These are the activations of a small network on made-up records, seen along a few directions, one row for each record.
After each row come some of the record's fields: T, K, U, L, H, F, C, B.
Other fields move the rows too, some of them a lot.
In the rows, zero is written as 500.
Strong random noise was added to every row along 5 fixed directions; ignore it. To show where, here is one row again and again, with new noise each time:
[345 362 499 344 376 404 686 319 400 269 530 572 740 415 536 490 623 621
 415 743 580 710 354]
[608 556 531 389 510 477 734 520 420 504 444 509 647 467 237 603 280 181
 470 634 715 210 477]
[381 336 545 699 607 407 771 313 464 556 626 591 612 507 428 714 593 495
 723 557 485 525 502]
[341 605 507 378 603 538 638 515 508 630 658 669 449 282 475 525 471 268
 431 503 457 420 469]
[552 236 575 632 503 447 537 375 523 430 418 457 612 817 420 826 427 506
 585 578 600 385 519]
[405 425 542 385 377 422 570 435 493 388 500 557 654 448 554 590 505 542
 404 662 567 585 434]
[481 403 552 538 467 393 722 396 448 458 505 532 694 492 402 665 473 458
 577 648 611 470 476]

[467 545 480 354 455 480 707 453 285 430 489 518 654 305 435 358 522 446
 436 643 568 632 415]
T=t4, K=k1, U=u1, L=l2, H=h3, F=f2, C=c1, B=b5
[662 438 411 346 423 626 611 443 404 384 478 376 629 534 462 377 567 650
 398 564 557 583 367]
T=t5, K=k2, U=u3, L=l2, H=h3, F=f2, C=c1, B=b2
[558 633 482 406 494 526 445 566 472 522 462 526 437 443 518 360 467 457
 446 466 510 471 483]
T=t3, K=k1, U=u3, L=l2, H=h2, F=f1, C=c2, B=b5
[552 393 550 787 657 437 597 407 480 588 504 487 492 661 354 653 532 436
 728 455 475 419 577]
T=t4, K=k1, U=u1, L=l1, H=h3, F=f2, C=c2, B=b5
[573 383 507 507 386 596 278 569 625 477 485 411 440 667 664 582 514 658
 402 418 408 564 463]
T=t4, K=k2, U=u2, L=l1, H=h3, F=f2, C=c1, B=b2
[306 472 513 463 675 513 467 494 484 549 508 612 343 453 532 486 501 409
 525 420 389 522 539]
T=t4, K=k1, U=u4, L=l1, H=h1, F=f2, C=c3, B=b5
[590 523 558 590 475 526 286 618 632 625 420 422 406 592 605 613 458 573
 533 361 388 505 585]
T=t3, K=k1, U=u3, L=l1, H=h3, F=f2, C=c1, B=b2
[502 362 478 552 529 458 442 409 428 373 415 488 530 675 514 478 554 598
 528 483 501 613 477]
T=t3, K=k1, U=u4, L=l2, H=h3, F=f2, C=c2, B=b5
[543 451 432 482 590 562 681 394 422 480 571 478 532 528 333 457 575 435
 480 535 559 436 412]
T=t5, K=k2, U=u1, L=l1, H=h3, F=f2, C=c2, B=b5
[486 613 482 347 465 539 363 648 444 545 357 483 397 502 544 443 354 337
 413 423 499 471 608]
T=t2, K=k1, U=u1, L=l2, H=h1, F=f1, C=c1, B=b2
[567 496 547 466 448 485 662 454 489 494 545 483 629 445 373 596 432 395
 514 597 633 367 454]
T=t4, K=k2, U=u2, L=l1, H=h1, F=f1, C=c2, B=b5
[490 662 558 674 626 439 703 566 498 744 612 580 514 225 419 633 405 307
 661 455 502 372 597]
T=t4, K=k1, U=u4, L=l2, H=h3, F=f2, C=c2, B=b5
[559 396 497 453 453 594 239 595 570 466 411 456 413 727 679 566 472 606
 359 449 460 476 539]
T=t1, K=k1, U=u3, L=l2, H=h2, F=f2, C=c2, B=b2
[444 557 513 252 405 521 456 461 485 302 494 537 609 390 521 295 515 507
 287 664 605 565 384]
T=t4, K=k1, U=u5, L=l2, H=h2, F=f1, C=c2, B=b5
[590 692 503 367 541 445 816 568 269 607 444 532 614 255 312 366 355 195
 543 561 622 379 528]
T=t4, K=k1, U=u3, L=l2, H=h1, F=f1, C=c2, B=b5
[555 488 486 599 672 563 655 545 428 764 577 518 463 470 432 653 398 308
 637 427 487 356 567]
T=t1, K=k2, U=u4, L=l2, H=h2, F=f2, C=c1, B=b5
[478 623 591 319 264 460 340 697 508 606 369 506 519 352 727 590 346 484
 329 510 516 609 577]
T=t3, K=k1, U=u1, L=l2, H=h1, F=f1, C=c1, B=b5
[620 554 481 416 426 513 610 556 460 526 473 495 559 397 486 400 483 496
 516 518 513 570 526]
T=t1, K=k1, U=u2, L=l2, H=h1, F=f1, C=c2, B=b2
[381 642 499 502 553 348 639 559 403 570 439 592 575 367 424 435 416 327
 609 515 518 502 620]
T=t2, K=k1, U=u3, L=l2, H=h1, F=f1, C=c3, B=b2
[503 660 553 518 446 478 564 655 573 741 642 540 503 196 556 619 439 410
 478 476 474 487 543]
T=t1, K=k2, U=u2, L=l1, H=h3, F=f2, C=c1, B=b5
[579 353 457 435 621 672 318 485 508 429 427 416 352 830 484 607 423 438
 395 395 511 368 429]
T=t3, K=k1, U=u4, L=l1, H=h3, F=f2, C=c1, B=b5
[569 425 560 758 411 329 643 414 504 437 521 454 653 497 467 538 646 753
 712 587 539 675 515]
T=t1, K=k1, U=u1, L=l1, H=h3, F=f2, C=c2, B=b5
[577 560 592 363 240 453 182 630 700 433 398 441 584 559 648 678 371 591
 259 595 619 409 505]
T=t2, K=k2, U=u3, L=l1, H=h2, F=f1, C=c2, B=b5
[377 497 452 399 490 416 647 373 410 279 514 567 610 350 441 370 593 513
 425 670 551 618 393]
T=t4, K=k1, U=u2, L=l1, H=h3, F=f2, C=c3, B=b5
[339 538 433 471 703 526 477 418 503 552 593 616 370 486 462 464 483 323
 487 436 406 416 505]
T=t3, K=k2, U=u4, L=l2, H=h2, F=f1, C=c3, B=b5
[470 376 399 399 553 623 502 422 306 346 440 483 434 598 522 282 624 566
 470 493 436 629 423]
T=t4, K=k1, U=u1, L=l2, H=h2, F=f2, C=c1, B=b2
[443 488 439 247 571 720 554 460 412 451 566 556 387 518 527 393 511 409
 308 489 492 486 361]
T=t4, K=k1, U=u1, L=l2, H=h1, F=f1, C=c2, B=b5
[522 305 542 588 370 477 478 375 569 382 546 459 614 647 560 689 620 754
 552 531 552 583 433]
T=t2, K=k1, U=u2, L=l1, H=h1, F=f1, C=c2, B=b5
[582 446 515 598 460 523 382 488 660 561 584 463 440 577 531 615 538 590
 497 440 485 426 513]
T=t5, K=k2, U=u2, L=l1, H=h2, F=f1, C=c2, B=b5
[560 827 526 399 414 413 570 708 518 473 466 501 573 156 391 229 408 356
 445 566 622 430 546]
T=t1, K=k1, U=u5, L=l1, H=h3, F=f2, C=c2, B=b2
[378 565 461 561 666 466 740 422 426 649 619 599 510 301 453 442 600 362
 636 497 466 511 480]
T=t3, K=k2, U=u5, L=l1, H=h2, F=f2, C=c2, B=b5
[592 545 430 435 563 613 508 556 493 526 539 501 444 508 478 375 480 412
 426 407 448 424 454]
T=t4, K=k2, U=u4, L=l2, H=h3, F=f2, C=c2, B=b2
[636 488 589 553 265 387 600 580 454 532 442 419 643 412 586 596 512 703
 603 565 565 665 538]
T=t1, K=k1, U=u1, L=l1, H=h1, F=f1, C=c1, B=b5
[559 441 490 591 504 576 306 567 591 486 470 409 348 713 558 558 486 550
 528 415 440 427 577]
T=t1, K=k1, U=u1, L=l1, H=h2, F=f1, C=c1, B=b2
[369 372 481 448 519 569 372 469 525 438 534 511 415 550 729 511 639 671
 431 504 403 701 468]
T=t1, K=k1, U=u5, L=l1, H=h2, F=f2, C=c1, B=b5
[467 492 521 531 396 304 255 531 571 296 242 433 550 667 508 450 417 560
 519 571 570 534 628]
T=t2, K=k1, U=u5, L=l1, H=h2, F=f1, C=c3, B=b2
[473 584 475 505 361 353 534 604 430 489 414 471 603 283 613 452 512 584
 583 538 524 653 559]
T=t2, K=k1, U=u4, L=l1, H=h2, F=f2, C=c1, B=b2

Here are new rows. What are their fields?
[463 270 453 548 636 544 598 287 433 369 585 482 555 705 430 538 674 603
 521 559 489 542 398]
T=t1, K=k2, U=u3, L=l1, H=h3, F=f2, C=c2, B=b5
[406 494 538 492 372 405 392 550 469 521 463 531 510 317 773 497 561 703
 501 513 406 791 546]
T=t4, K=k1, U=u4, L=l2, H=h2, F=f2, C=c1, B=b5
[601 534 490 544 502 456 677 427 451 425 552 460 606 473 352 410 537 497
 590 580 596 406 421]
T=t4, K=k1, U=u3, L=l1, H=h2, F=f1, C=c2, B=b5
[662 543 515 671 573 468 844 492 383 643 496 466 624 414 252 599 396 332
 718 580 666 289 561]
T=t1, K=k1, U=u1, L=l2, H=h2, F=f2, C=c2, B=b5
[532 589 525 475 459 506 482 579 527 532 474 457 501 438 547 541 439 477
 460 488 544 501 481]
T=t3, K=k1, U=u5, L=l1, H=h3, F=f2, C=c1, B=b5
[372 491 639 721 452 398 252 570 806 674 592 574 402 473 714 813 478 601
 496 412 353 523 613]
T=t4, K=k2, U=u2, L=l1, H=h3, F=f2, C=c3, B=b5
[421 561 459 474 576 584 620 443 476 527 631 581 491 387 473 476 577 473
 459 500 503 524 414]
T=t2, K=k1, U=u1, L=l2, H=h3, F=f2, C=c2, B=b5
[453 695 564 589 450 347 457 631 555 636 501 545 479 289 585 472 492 507
 559 434 437 582 579]
T=t3, K=k1, U=u3, L=l1, H=h3, F=f2, C=c2, B=b5
[426 535 462 464 462 494 490 553 528 565 561 583 508 379 605 495 569 494
 462 489 456 562 477]
T=t2, K=k2, U=u2, L=l1, H=h2, F=f2, C=c2, B=b2
[591 289 430 355 536 528 765 234 308 172 425 428 767 757 156 517 491 368
 486 738 803 349 333]
T=t2, K=k2, U=u2, L=l1, H=h1, F=f1, C=c2, B=b5
[482 617 530 688 453 381 763 552 414 677 630 541 626 178 487 448 590 554
 712 502 442 660 573]
T=t1, K=k1, U=u1, L=l2, H=h3, F=f2, C=c1, B=b2
[720 581 560 556 219 436 494 652 611 580 483 349 653 400 606 593 477 757
 506 519 551 581 503]
T=t5, K=k2, U=u3, L=l1, H=h3, F=f2, C=c1, B=b2
[377 594 422 426 643 621 379 548 518 558 582 593 250 455 544 257 558 401
 438 379 340 508 542]
T=t1, K=k1, U=u1, L=l2, H=h2, F=f1, C=c2, B=b2
[690 287 520 329 281 526 375 464 420 203 217 286 611 841 519 613 388 607
 341 649 695 478 448]
T=t4, K=k1, U=u1, L=l1, H=h1, F=f1, C=c1, B=b5
[615 578 495 475 437 609 409 575 625 580 550 491 429 542 574 505 456 511
 421 453 454 435 480]
T=t4, K=k2, U=u1, L=l2, H=h2, F=f1, C=c2, B=b2
[587 490 473 485 437 628 375 595 602 609 551 488 414 530 581 526 488 550
 397 399 474 418 493]
T=t5, K=k2, U=u2, L=l2, H=h2, F=f2, C=c2, B=b2
[505 517 464 465 610 515 672 512 303 588 414 495 465 456 388 494 467 322
 605 459 532 476 549]
T=t2, K=k1, U=u1, L=l1, H=h1, F=f2, C=c1, B=b5
[456 500 410 352 676 650 440 414 519 395 595 558 363 596 349 387 504 356
 378 445 495 285 360]
T=t3, K=k1, U=u4, L=l1, H=h2, F=f1, C=c3, B=b5
